Each row below holds a small network's activations on one input, seen along a few directions.
Each table varies a few parts of the input and shows all the possible inputs, shuffled.
A made-up example of a description, with smaller parts first: values(2) and (point or line(11) or (line(4) and ring(8))).
Shared parts are said once, and a part with two or three values counts as separate values.
(in the rows, 128 means zero)

Other details of the inputs shift rows strongly along three fixed directions, in all tables alike. That doesn't count.

Rows:
x1: [158 109 135 106 133 107 180  88 106 105  93  80 127]
x2: [152 139 185 142 152 118 114 113  74 126 104 142  76]
x3: [154 148  76 134 102  89 155 153 104 111  97  89  75]
x4: [130 119 184 126 150 171  95 115 153 146 156 165 168]
x5: [138 107 128 111 135 122 147 123 144 122 160  86 140]
x6: [117 147 104 155 126 146 111 126 109 133  75 172 112]
x7: [161 173 146 157 129 119 109 119  72 125  82 143  60]
x8: [ 98 160 121 160 111 162  72 150 127 145 144 177 131]
x9: [140 107 192 118 151 136 121 131 129 131 124 153 128]
x10: [133 140  80 140 112 114 129 141 128 122 127 105 106]
x11: [123 117  99 119 119  98 152 125 135 122 128  93 139]
x12: [129 136 198 151 135 157  77 124 138 161 138 176 143]
x13: [166 106 138  92 137 103 175 126 100  83 117  66 105]
x14: [117 142 174 151 135 171  75 124 120 143 137 180 149]
x15: [161 154 191 114 145 124 132 102  99 124 117 130 116]
x16: [117 130  92 141 116 117 114 149 135 132 136 124 108]
x17: [135 179  28 145  93 128 143 148 107 120 109 114 100]
x18: [168 113 141  89 135 102 170 131 101  84 125  63 100]
x19: [107 156 126 160 117 138  90 122 129 160 133 165 148]
x20: [150 140 189 128 153 116 130 106  69 116  92 157  80]
x21: [176 148 175 124 138 140 136 114 105 122 100 135 119]
x22: [114 142  78 126 114 105 144 139 122 119 112 121 124]
x23: [145 119 128 110 122 126 151 106 143 125 152  89 158]
x24: [132 118 186 125 146 143 107 122 115 119 143 137 133]
x25: [102 160  50 159  92 137  99 158 151 147 142 136 124]
x26: [108 158  67 136  99 131 125 141 146 139 138 131 152]
x27: [ 95 130 128 153 135 148  82 148 137 147 133 192 122]
x28: [134  91 140  95 149 133 157 122 149 113 152 101 153]
x29: [151 149 128 156 122 108 130 131  86 124  69 139  79]
x30: [115  94 134 111 132 124 147 104 156 132 131 105 180]
x31: [134 142 122 156 135 116 128 120  76 125  76 143  80]
x32: [156 158  87 142 111 122 136 125 111 122 105 105 105]
x33: [111  78 132 111 140 147 142 109 171 133 149 104 186]
x34: [150 141 172 132 140 105 127 105  92 126 112 123 107]
x35: [166 126 147  95 126 135 156 131 149 119 142  94 142]
x36: [145 141 187 137 155 144  99 119 104 129 116 168 103]
x37: [136 151  80 126 112 128 134 148 135 118 130 114 105]
x38: [105 163 150 153 126 147  83 130 112 150 131 195 112]
x39: [114 101 134  98 132 124 142 134 159 124 175 116 150]
x40: [117  96 187 125 155 146 112 119 116 121 120 151 143]
x41: [ 95 155 135 160 118 131  80 132 131 162 141 172 133]
x42: [112  82 137  95 141 130 154 118 160 120 153 117 170]
x43: [123 109 196 124 148 157 100 132 158 147 158 167 161]
x44: [ 92 118  82 137 119 143 109 153 164 136 144 152 147]
x45: [100 105  91 112 119 139 148 121 162 128 134 123 172]
x46: [ 79 122  80 149 107 123 107 147 148 146 152 146 137]
x47: [142 155 187 138 143 151 105 100  98 138 117 174 126]
x48: [ 96 135  33 146  93 125 133 172 150 132 107 142 127]
x49: [126  92 133 104 131 135 146 140 172 126 147 118 165]
x50: [ 93 130  88 137 109 107 116 148 147 141 153 124 137]
x51: [121 118 189 134 147 160  92 113 147 153 169 151 157]
x52: [132 102 136 116 125 127 136 136 169 134 161 102 159]
x53: [131 170  81 170 115 104 122 141  64 125  75 142  50]
x54: [110 138 192 138 150 141  88 119 124 150 140 184 142]
x55: [159 165  74 119 114 111 166 137  98 101 111  87  76]
x56: [129 160  82 127 112  92 145 145 101 116 109 117  89]
x57: [110 150  32 147  94 112 137 162 104 104  99 112  96]
x58: [131 183  32 141  92 125 141 155 111 120 118 111  89]
x59: [100  78 129 112 132 127 139 119 168 133 160 113 177]
x60: [117  94 149 102 128 132 134 117 178 136 193  98 177]
x61: [143  98 122 100 142 123 160 125 139 107 119 101 133]
x62: [111 117 172 157 136 155  92 116 132 156  99 181 150]
x63: [152  97 137  96 138 128 173 106 118  93 101  80 144]
x64: [ 93 133  84 136 119 146 111 152 155 141 165 144 143]
x65: [136  94 122 113 134 131 150 109 150 120 117  94 156]
x66: [104 144  76 152 107 147 107 139 148 150 150 135 148]
x67: [104  91 132 110 131 113 133 128 168 137 168 107 170]
x68: [145 119 147  89 130 134 154 113 153 120 169  96 157]
x69: [108 106 182 152 154 149  82 116 129 150 119 182 137]
x70: [ 97 146  98 142 105 131 103 138 157 155 159 135 156]
x71: [147 143 163 138 152 140 132 100  74 120  65 156  96]
x72: [153 131 176 148 142 119 123 116  83 127  67 150  91]
x73: [162 130 128  99 130 133 152 125 143 112 144  90 130]
x74: [135 136 150 132 131 128 116 148 118 132 116 156 103]
x75: [153 118 170 132 149 116 125 114 100 120 106 125  95]
x76: [ 89 132 126 154 137 150  88 146 129 149 139 190 122]
x77: [122 149 129 147 133 133  97 147 110 133 116 171  89]
x78: [130 157  84 137  99 117 135 128 123 128 135 105 115]
x79: [172 116 139  87 146 105 181 124 106  93 129  71  96]
x80: [170 116 143  98 137 113 169 110 125 107 145  61 118]
x81: [163 112 142  90 142 102 185 105 107  93 113  84 116]
x82: [106  75 138 100 149 147 141 128 174 128 166 121 180]
x83: [167 180 154 146 126 126 121 133  76 123  75 157  64]
x84: [143 133 164 121 145 122 144  96  94 120  79 138 125]
x85: [104 100 191 130 145 134  96 117 143 148 169 156 150]
x86: [151 100 133  96 133 132 172 118 143 114 101  98 153]
x87: [164 117 143  86 137 108 180 109 122  97 142  76 125]
x88: [134  98 136 105 137  99 163 110 130 116 121  88 145]
x89: [ 85 121  76 153 115 134 107 147 150 145 144 142 141]
x90: [114 125  87 146 118 122 118 139 136 130 120 127 120]
x91: [103 132 101 146 103 140 101 156 170 155 157 140 148]
x92: [132 120 104 126 108 140 133 137 172 141 153 106 170]
x93: [ 85 140  36 157  91 111 124 149 134 134 126 131 122]
x94: [166 130 147  83 135 103 176 112 128 105 138  73 129]
x95: [104  89 145  95 140 124 137 131 174 133 175 119 179]
x96: [159 113 193 129 148 115 130 116 105 124 104 128 105]
x97: [ 95 159  40 148  85 134 111 171 138 125 144 125 118]
x98: [129 140 189 149 142 128  97 105  95 141 123 164 109]
x99: [ 86 123  78 130 114 121 128 145 149 134 128 141 152]
Description of these inputs: line(9) and (point or (values(2) and line(5))).
Question: The inputs of x72 and x12 match in every part but the line(9) part. If x61 is changed in the same way as x72 into x12, which row does it become?
Answer: x73
Question: The inputs of x38 and x47 match in every part but the line(9) part. If x7 is changed in the same way as x38 into x47, which row does it become?
Answer: x32
Question: The inputs of x15 and x56 match in every part but the line(9) part. If x8 is changed in the same way as x15 into x56, which row does it become?
Answer: x18
Question: Which other rows does x55 become when the values(2) part takes its other values? List them by row number.
Answer: x80
Question: Which other rows agree with x34 in the line(9) part? List them by row number.
Answer: x5, x10, x24, x36, x43, x52, x54, x64, x87, x98
Question: Which other rows does x59 become when the line(9) part takes its other values? List them by row number.
Answer: x1, x23, x46, x60, x78, x85, x93, x98
Question: Which other rows does x82 become when the values(2) part takes its other values? List them by row number.
Answer: x31
Question: Start at x67 and move only the line(5) part, one step at a time. The first step leads to x46. Which rows follow, in order?
Answer: x53, x75, x96

Rows:
x100: [134 143 150 153 134 116 113 129  83 127  83 155  77]
x101: [139 147 164 137 147 127 113 123  84 118 105 160  85]
x102: [106  73 123 109 127 118 142 129 178 130 160 105 173]
x103: [131 169  77 154 115 109 133 135  64 112  73 140  56]
x104: [110 145  75 127 106 119 128 148 134 121 150 117 115]
x105: [102 130 126 151 125 137  89 156 134 145 137 167 121]
x106: [117 152 164 167 140 167  76 137 112 152 105 207 118]
x107: [129  93 110 106 125 123 157 132 166 120 141  92 159]
x108: [153 134 125 131 128 136 139 118 112 122 101 122 113]
x109: [174 118 125  99 134 113 172 128 125 103 120  71 112]
x110: [ 69 117  66 136 112 134 114 154 166 140 153 147 157]
x111: [126  98 173 101 148 135 125 116 148 124 171 124 152]
x112: [163 109 100 101 120 111 186 109 137 104 111  68 139]
x113: [ 78 109  87 122 116 147 121 145 182 141 163 142 183]
x114: [105 169 119 156 117 151  85 139 112 149 132 183 115]
x115: [ 89 111 125 143 124 143 100 136 162 158 135 160 165]
x116: [127 128 125 137 129 122 122 150 117 123 112 140 101]
x117: [ 89 105 109 128 116 140 100 153 183 152 191 136 166]
x118: [110 168 100 166 107 148  84 148 123 149 115 177 116]
x119: [147 132 196 137 143 109 112 105 108 132 137 136 114]
x120: [101 181 143 179 125 129  69 123  85 157 120 202  89]
x121: [ 97  98 172 142 143 163  86 130 164 159 155 174 167]
x122: [175 133 169 113 136 117 143 115 108 114 120  99 103]
x123: [138 157  86 124 110 119 144 135 114 114 120 117 111]
x124: [121  86 113 106 129 113 155 136 162 118 148  94 153]
x125: [125  92 148 106 133 123 129 136 166 127 172 105 156]
x126: [ 65 120  65 142 109 129 110 142 159 145 156 139 163]
x127: [124 102 142  92 138 146 144 135 164 119 158 117 171]
x128: [134 160  53 149 100 111 144 127 106 125  86 105 110]
x129: [113 131  95 148 111  99 129 131 109 128 108 118 116]
x130: [167  78 235  93 169 123 149  76 127 122 132  91 161]
x131: [162 139 155 125 140 142 131 122 113 121 110 128 112]
x132: [142 103 229 116 171 160 116  90 117 131 136 160 148]
x133: [166 112 179  90 150 113 175  85 102 104 112  77 141]
x134: [165 149  83 121 105  92 172 123 115 111 122  59 100]
x135: [140 126 115 109 118 125 150 119 165 133 167  78 163]
x136: [144 162  84 143 106 113 133 144 109 119  99 114  84]
x137: [180 141 166 111 136 127 147 111 109 115 118  99 113]
x138: [134 112 149 122 137 141 125 140 143 127 128 133 134]
x139: [125 128 116 110 128 141 136 140 144 122 148 124 147]
x140: [107 137  39 131 103 101 155 142 119 117 110 106 113]
x141: [125 122 168 118 153 136 121 128 117 122 123 148 116]
x142: [180 143 181 122 150 123 143 100  76 114  64 128  94]
x143: [116 148 200 154 146 154  82 100 117 156 150 190 138]
x144: [116 146  37 130  97 112 160 139 121 118 106 108 123]
Question: The inputs of x143 and x123 match in every part but one. If x134 is changed in the same way as x143 into x123, which row does it become?
Answer: x136
Question: The inputs of x107 and x130 match in every part but one. If x113 is changed in the same way as x107 into x130, which row does it become?
Answer: x133
Question: Describe the family of inputs behind these rows.
Answer: ring(5) and line(9)
Question: Which other rows does x137 become when the line(9) part takes its other values? List them by row number.
Answer: x106, x108, x112, x118, x128, x131, x135, x142
Question: Start at x132 and move only the ring(5) part, one step at a time. The first step leads to x108. Which rows follow, in order?
Answer: x121, x100, x103

Rows:
x145: [183  68 157  42 168 145 197 110 185 101 170  41 188]
x146: [ 92 100 118 105 125 112 134 112 180 153 200 104 188]
x147: [116 124  99 104 100 138 135 134 189 129 185  86 199]
x148: [143 102 196  69 151 141 165 105 163 110 164 116 179]
x149: [128 127 160 141 134 178 107 132 133 131 147 154 151]
x150: [112 111 171 140 124 134 100 147 130 137 139 154 146]
x151: [129  82  89  97 138 125 148 162 183 119 160  92 156]
x152: [ 75 170  91 212 113 154  64 144  70 143  86 212  83]
x153: [109 110 151 144 141 150  85 108 129 134 150 144 144]
x154: [189  89 229 103 166 126 156 111  98  94 113  92 108]
x155: [178 119 167 107 174 112 169  90  70  97  71  99  85]
x156: [ 99  96 188 173 137 155  51 126 161 190 113 214 156]
x157: [155  92 213 131 160 128 127  65 104 143  73 141 134]
x158: [ 89 124 154 128 140 170  90 140 181 161 165 185 205]
x159: [133 176   6 143  79 128 135 157 128 110 122  87 102]
x160: [121 169 104 152 130 103 132 122  68 123  57 149  84]
x161: [160 174 124 145 115  87 136 100  37  99  61 109  66]
x162: [ 85 133 117 167 125 141  70 158 160 172 174 178 116]
x163: [108  93 111  84 131 106 173 118 150 105 154 102 160]
x164: [111 132 203 176 144 163  41 137 118 154 131 201 109]
x165: [131 158  65 110  97 109 159 136 159 137 168  80 143]
x166: [ 71 162  67 177  81 126  65 175 147 156 134 166 127]
x167: [139 137 180 141 137 117 130 102  54 116  82 140 106]
x168: [126 179 100 155 118 144 101 134 118 159 139 155  91]
x169: [156 109 234 113 173 117 127 118 111 124 103 145 127]
x170: [194 150 155  94 148 124 178 103  81  81  85 107  72]
x171: [167 110 109  80 117  73 195 134 155 108 165  32 125]
x172: [ 99 135   4 124 101 110 165 150 122 100 118 106  95]
x173: [ 68  88 129 132 140 152  98 121 201 171 221 143 185]
x174: [123 170  21 134  69 120 157 162 121 111 114  90 125]
x175: [116 141   5 128  91 105 153 183 131 105 117 112  78]
x176: [145 139 187 123 144 105 136 129  84 113  88 159  82]
x177: [174 155 117 149 112 126 147 103 104 136  55 130 106]
Question: Describe the family of inputs behind these rows.
Answer: values(3) and (point or (values(2) and line(5)))
Question: Which other rows does x164 become when the line(5) part takes its other values? List them by row number.
Answer: x151, x154, x162, x175
Question: Which other rows does x156 become when the values(3) part takes its other values? List them by row number.
Answer: x157, x177
